Each row below holds a small network's activations on one record, seen along a few directions.
Each row is followed by the record's values for the fields Fufim, Paku, Dut, Pur, Sobak.
The largest differences between rows may come from other fields.
Random noise pushes rows far along 5 fixed directions. That doesn't count. These rows show it; they differ only by the noise:
[ -87 -208 -189 -216  -33  181 -113  -45 -134 -301  105 -344  213  122
  -65  -90   93  -52  -15  121  262 -166   78  139  -18 -186]
[ 138 -248  252  108   73 -203  161   78  215  172  163   75   23   10
 -111  127    4  -25 -237  -54 -242 -109   -7 -129 -312   16]
[  96 -651 -242   47  182   15  -84   49  137  -95  349 -465  119   57
  206  125  129  -79  -40 -279  216 -365   71  283 -229 -231]
[ 359 -254  348  553  141   84 -139  100 -296  679  258  403 -735  125
  420  444  261  247  150   37 -348  -33 -491 -154 -476  299]
[-381  300  237  222  106  353 -318  185 -514  150 -167  609 -135  312
 -220  138  246  120   69  568  -48  -85 -385 -466 -245  256]
[ 197 -133  -75  -25   61  191  -33  214  140  -41 -122  254    8 -123
  190  -77   -3  -13  -95  -87  163 -347  -71 -130 -181 -162]
[ 223  -86  225 -283 -328 -130  191 -348 -210  -51  278 -470  -61  121
 -204  -46   12   56  -73  269 -221  337  102  173   18   15]

[ 329 -685 -163   37   96 -120   46  -24  157  -48  348 -425 -153    5
  336  158   74   -5  -57 -291  -19 -218  114  295 -213 -171] | Fufim=n1 Paku=m4 Dut=h1 Pur=y2 Sobak=c2
[ -31   16  492  162   -9 -255  198   11  181  306  116  342  198   -8
 -330   83  -35  -34 -211   48 -327    0  -96 -294 -376  121] | Fufim=n4 Paku=m2 Dut=h2 Pur=y2 Sobak=c1
[ 450  388  127 -153 -269  281  116   60  -36   96 -455  722 -377 -299
  239 -182 -140  169  -49  204 -102   26 -115 -348   32   47] | Fufim=n1 Paku=m4 Dut=h1 Pur=y1 Sobak=c2
[-142  -82 -395 -329   96  150   81  147  333 -527 -179 -112  334  -74
  -95 -294  -85 -184 -168 -122  288 -292  328   51  148 -385] | Fufim=n4 Paku=m2 Dut=h1 Pur=y1 Sobak=c2
[-474  -53 -191  175  399  214 -118  382  269 -100 -140  270  265  104
 -205  101  136 -243  -24 -115  273 -444 -145 -244 -183 -165] | Fufim=n4 Paku=m3 Dut=h1 Pur=y2 Sobak=c1
[-211 -198 -177  -81  164  142   -9  134  181 -238    9  -40  287   44
 -169  -25   62 -127 -109  -39  144 -304   94  -21 -105 -203] | Fufim=n1 Paku=m4 Dut=h1 Pur=y1 Sobak=c1
[  60  -98   87  141   30  227 -140  -66 -499  228   87  143 -698  331
  189  218  242  250  160  426 -243  176 -244  -64 -119  232] | Fufim=n1 Paku=m3 Dut=h1 Pur=y1 Sobak=c2
[-169  384  107   67   20  224   15   60 -224  116 -185  355 -523  183
  -88  120  159   79  178  286 -258  258 -240 -231   77  146] | Fufim=n4 Paku=m3 Dut=h2 Pur=y1 Sobak=c2
[ 136  121  163  -10 -104 -261   -9 -158 -191   33   16 -149   13  -32
   36  -61 -129  109  -40   98 -188  351  196   64  230  250] | Fufim=n3 Paku=m2 Dut=h1 Pur=y1 Sobak=c2
[  70 -115 -228 -104   80  390 -166  212  -91 -161 -250  275 -109   10
  225 -156    3   68   35  110  299 -429 -115 -126 -125 -143] | Fufim=n1 Paku=m3 Dut=h2 Pur=y2 Sobak=c1
[-604  152  151  -48  151  -62   -4  150   30 -163 -197  310  388  244
 -588  -21  -69  -64 -270  388 -135 -139  106 -384  -58  119] | Fufim=n1 Paku=m3 Dut=h2 Pur=y1 Sobak=c2
[  68  -56 -285 -342  -54 -102  237  -42  405 -418  -72 -389  311 -179
  -75 -269 -214 -219 -200 -304  259  -17  330  233  287 -374] | Fufim=n4 Paku=m3 Dut=h1 Pur=y2 Sobak=c1
[ 206  143  284   15 -197  -53  262 -115  200  346  136   83   29 -196
 -139   92   40 -149   78 -170 -176  166 -317  -71 -230  -69] | Fufim=n4 Paku=m1 Dut=h1 Pur=y2 Sobak=c1
[  76  234    9 -120 -147  186  -77  -59 -426  -78 -153  105 -270   84
   78  -52   38  127   60  312  -38  161  -64  -66  137   68] | Fufim=n1 Paku=m4 Dut=h1 Pur=y2 Sobak=c2
[ 143  180  -44  211  -16   24  -84  149  119  230 -250  329   51 -308
  344  -39  -73   31  152 -334  120  -27 -199 -103   64   68] | Fufim=n3 Paku=m1 Dut=h2 Pur=y1 Sobak=c2
[-729  471  134  179   -8   50 -311 -133 -540   39  -45   31  329  316
 -536  123  204   -6  244  488  -21  381 -222 -213  107  328] | Fufim=n3 Paku=m1 Dut=h1 Pur=y1 Sobak=c2
[-496  512   60  -57  -82  126 -274  -44 -494 -200 -288  171  320  148
 -344 -193   10   87   76  488   94  196   -1 -168  256  240] | Fufim=n3 Paku=m2 Dut=h2 Pur=y1 Sobak=c2
[  87  153  123  -32 -147   32  180  -51  223  136   25  128  205 -196
 -151  -47   -8 -165   41 -160   37   47 -198  -74 -130 -164] | Fufim=n4 Paku=m1 Dut=h1 Pur=y2 Sobak=c1
[-375 -169  244  -22   87 -284  134 -157 -106  -89  233 -250  161  422
 -593  146   45  -37 -232  387 -355  149  186  -66 -147  139] | Fufim=n1 Paku=m3 Dut=h1 Pur=y2 Sobak=c2
[-399  495 -238 -203   28  464 -284  239 -245 -473 -510  472  191   88
 -146 -294   27    3   43  399  377 -197  -24 -319  182 -116] | Fufim=n4 Paku=m4 Dut=h1 Pur=y2 Sobak=c2
[  47  183  -84  -45 -108  352 -137   83  -31   26 -149  270   81 -166
  167 -126   29    4  182  -39  323 -122 -281  -13  -39 -106] | Fufim=n4 Paku=m2 Dut=h2 Pur=y1 Sobak=c1
[ 272 -466 -565   76  215  200  -91   88  173  -35  148 -384 -431  -51
  660  156  155    7  275 -530  284 -252   11  455  110 -268] | Fufim=n4 Paku=m3 Dut=h2 Pur=y1 Sobak=c2
[  60  -36 -293 -247  -78  192  103  -39  300 -141  -15 -170  136 -205
   48  -90   47 -166   51 -264  256 -125   56  109   14 -380] | Fufim=n4 Paku=m1 Dut=h1 Pur=y1 Sobak=c2
[-390 -231  163  215  124 -156 -120  -95 -260  145  357 -300   33  334
 -223  364  193   44   14  178 -238   82  -56   65 -149  216] | Fufim=n1 Paku=m4 Dut=h2 Pur=y1 Sobak=c2
[-399  250   29  -80   91  -59   44   27  -91 -206 -125   45  -43  288
 -389   16   55  -72  -90  297 -149  196   93 -194  153   56] | Fufim=n4 Paku=m3 Dut=h1 Pur=y2 Sobak=c2
[ -32  -70 -253  191   60   67 -143  -44  -54  129  121 -211  -39  -72
  199  135  159   -9  259 -283  164   -3 -127  215   45  -35] | Fufim=n3 Paku=m1 Dut=h2 Pur=y1 Sobak=c2
[ 110   62   40 -152 -117  -57   84 -172 -270  -95   27 -181 -447  239
  -20  -31   14  144   35  323 -222  360   91  102  165   84] | Fufim=n4 Paku=m3 Dut=h1 Pur=y2 Sobak=c2
[ 464  221  249   29 -193   37  181  -62  101  365   -7  323 -466 -225
  212   35  -34   57   40  -99 -270  237 -171  -75  -62   44] | Fufim=n4 Paku=m2 Dut=h1 Pur=y1 Sobak=c1
[ -43  239   46 -241  -91   65   67  -22  -61 -184 -228  116   98   -8
 -193 -189 -159  -44 -123  258   18   17  105  -92  177  -32] | Fufim=n1 Paku=m3 Dut=h1 Pur=y2 Sobak=c1
[-133 -203   23  130   79   88  -93  -52 -242   13  182  -73  -93  237
  -40  175  180   38   24  159  -77  -31  -90   11 -181   54] | Fufim=n1 Paku=m4 Dut=h1 Pur=y2 Sobak=c2
[-578   98 -114  -45  221  -27  -60  145   54 -316 -127  -27  344  205
 -424  -16    0 -134 -116  179   85 -157  143 -167   55  -62] | Fufim=n4 Paku=m3 Dut=h2 Pur=y2 Sobak=c2
[  50   49  150 -122  -41 -382  267  -59  329 -112  -17 -152  288 -133
 -281 -179 -288 -112 -269 -134 -131  129  277   33  132   -8] | Fufim=n3 Paku=m1 Dut=h2 Pur=y2 Sobak=c1
[ 217  -51  -40  -97 -147 -315  131 -159  222  -96   29 -401  362 -256
   92 -173 -212  -74  -64 -316   86  124  243  188  242  -54] | Fufim=n3 Paku=m1 Dut=h2 Pur=y2 Sobak=c2
[  82  131 -227   54    6  427 -239   67 -285   16 -124  201 -490   12
  431   43  175  136  258   17  179  -18 -204   31  100   -4] | Fufim=n4 Paku=m4 Dut=h2 Pur=y1 Sobak=c2
[-199  116  286  149   75  -11   68  149   51  135  -65  410  194   91
 -339   76   43  -68 -169  204 -162 -108 -133 -381 -285   92] | Fufim=n1 Paku=m4 Dut=h1 Pur=y2 Sobak=c1
[-103  197  212 -156   -3 -479  420    9  408 -167 -112  -22  125   38
 -549  -92 -220 -104 -368   53 -405  271  324 -157  137  -25] | Fufim=n4 Paku=m3 Dut=h1 Pur=y2 Sobak=c2

Here are new rows. What are their fields?
[-121  220  279  183  122 -177   77  192  173  160 -136  513  145  -34
 -250   44 -109   12 -218  103 -217  -12  -16 -315  -85  143] | Fufim=n4 Paku=m2 Dut=h1 Pur=y1 Sobak=c1
[-551  510   89   26   28    7 -109   60  -26  -96 -307  293  533    4
 -479  -97    7 -172  -11  193   84   56  -91 -393   85   73] | Fufim=n3 Paku=m1 Dut=h1 Pur=y2 Sobak=c2
[-267   83  -22 -242 -210  -43   42 -175    2 -184  133 -345  479   57
 -337 -119   36 -150   48   66  129   54   34   54   18 -160] | Fufim=n4 Paku=m1 Dut=h2 Pur=y2 Sobak=c2
[-208  104  -86 -146   24  -96   32   58  158 -179 -110  -40  251   14
 -250 -113 -135  -36 -144   59  120  -68  205    2  138   -9] | Fufim=n4 Paku=m3 Dut=h2 Pur=y1 Sobak=c1
[ 321  -49  146   -8   33 -313  362   40  389   69  -30  123 -260 -101
   12   10 -157  -14 -198 -180 -359  107  154  -81    4  -45] | Fufim=n4 Paku=m3 Dut=h1 Pur=y2 Sobak=c2
[ 137  126   54   22   23   12  170  165  218  102 -218  377 -159 -175
   35   61  -40    3 -120  -98 -193  -97  -33 -189  -40   -8] | Fufim=n1 Paku=m4 Dut=h2 Pur=y1 Sobak=c2
[ 212 -350   27  232   73 -118    4   34   83  199  248  -91 -175    9
  336  180   85   67   55 -253  -63 -109  -72  137 -209    5] | Fufim=n4 Paku=m4 Dut=h2 Pur=y2 Sobak=c2
[-396   -9  104   68  161  -30  -33  -47 -199   33  216 -183 -120  405
 -358  186  187  -16   17  323 -189  190  -16  -16  -33  148] | Fufim=n4 Paku=m3 Dut=h1 Pur=y1 Sobak=c1
[ 140   41  468  192 -202 -396   19 -308 -275  324  264 -158  -33   40
  -91   74  -50  147   21  124 -385  415  -50   46  -57  380] | Fufim=n3 Paku=m2 Dut=h2 Pur=y2 Sobak=c2
[ 288 -214 -211 -133   62 -195   75   73  348 -235  -77 -172  193 -305
  302 -188 -235  -43 -185 -366  138 -138  368  163  183 -162] | Fufim=n3 Paku=m2 Dut=h1 Pur=y1 Sobak=c2
[ 391   63  -50  127  -55   71 -198   31 -101  196 -161  268 -192 -285
  537  -72  -64  155  167 -167  109  -48  -71   22   55  150] | Fufim=n3 Paku=m2 Dut=h2 Pur=y1 Sobak=c2
[ 161   -4  250    3 -195 -122  149 -209 -207  235  207 -178 -332  148
   -4   56   45  140   59  192 -281  291  -64   12  -35  132] | Fufim=n4 Paku=m3 Dut=h2 Pur=y2 Sobak=c2
[ 315  -42   77  -32 -194   89  204  -72  322  249  124    3  105 -318
  138   -4   -1 -155  125 -382   98  -50 -283   58 -236 -226] | Fufim=n4 Paku=m1 Dut=h2 Pur=y2 Sobak=c1
[-213 -142  115 -304  -81 -375  261 -182  298 -261  167 -520  624   49
 -544 -103 -222 -229 -342   26  -32   28  323  133   67  -83] | Fufim=n1 Paku=m3 Dut=h2 Pur=y2 Sobak=c1
[  36   84 -398 -386  -50  516 -186  125 -229 -488 -408  170 -137   46
  177 -333  -23   64   62  315  381 -276   36  -81  142 -231] | Fufim=n1 Paku=m3 Dut=h1 Pur=y2 Sobak=c2
[ 282  346   35 -350 -300  165  111   20  -22 -231 -369  362  -57 -186
  105 -368 -167   78  -65  204   72   25   56 -213  146  -97] | Fufim=n4 Paku=m4 Dut=h2 Pur=y2 Sobak=c2
[-108 -512 -217  119  226  178 -229   64  -91  -38  234 -273    3  165
  165  129  138   -9  110  -47  259 -390  -74  194 -209  -97] | Fufim=n1 Paku=m3 Dut=h2 Pur=y2 Sobak=c1
[ -27  208  453  256 -177 -362   93 -237 -176  435  218  -80   21   45
 -225  163   22   65   91   75 -392  427 -176  -93  -59  320] | Fufim=n3 Paku=m1 Dut=h2 Pur=y2 Sobak=c2
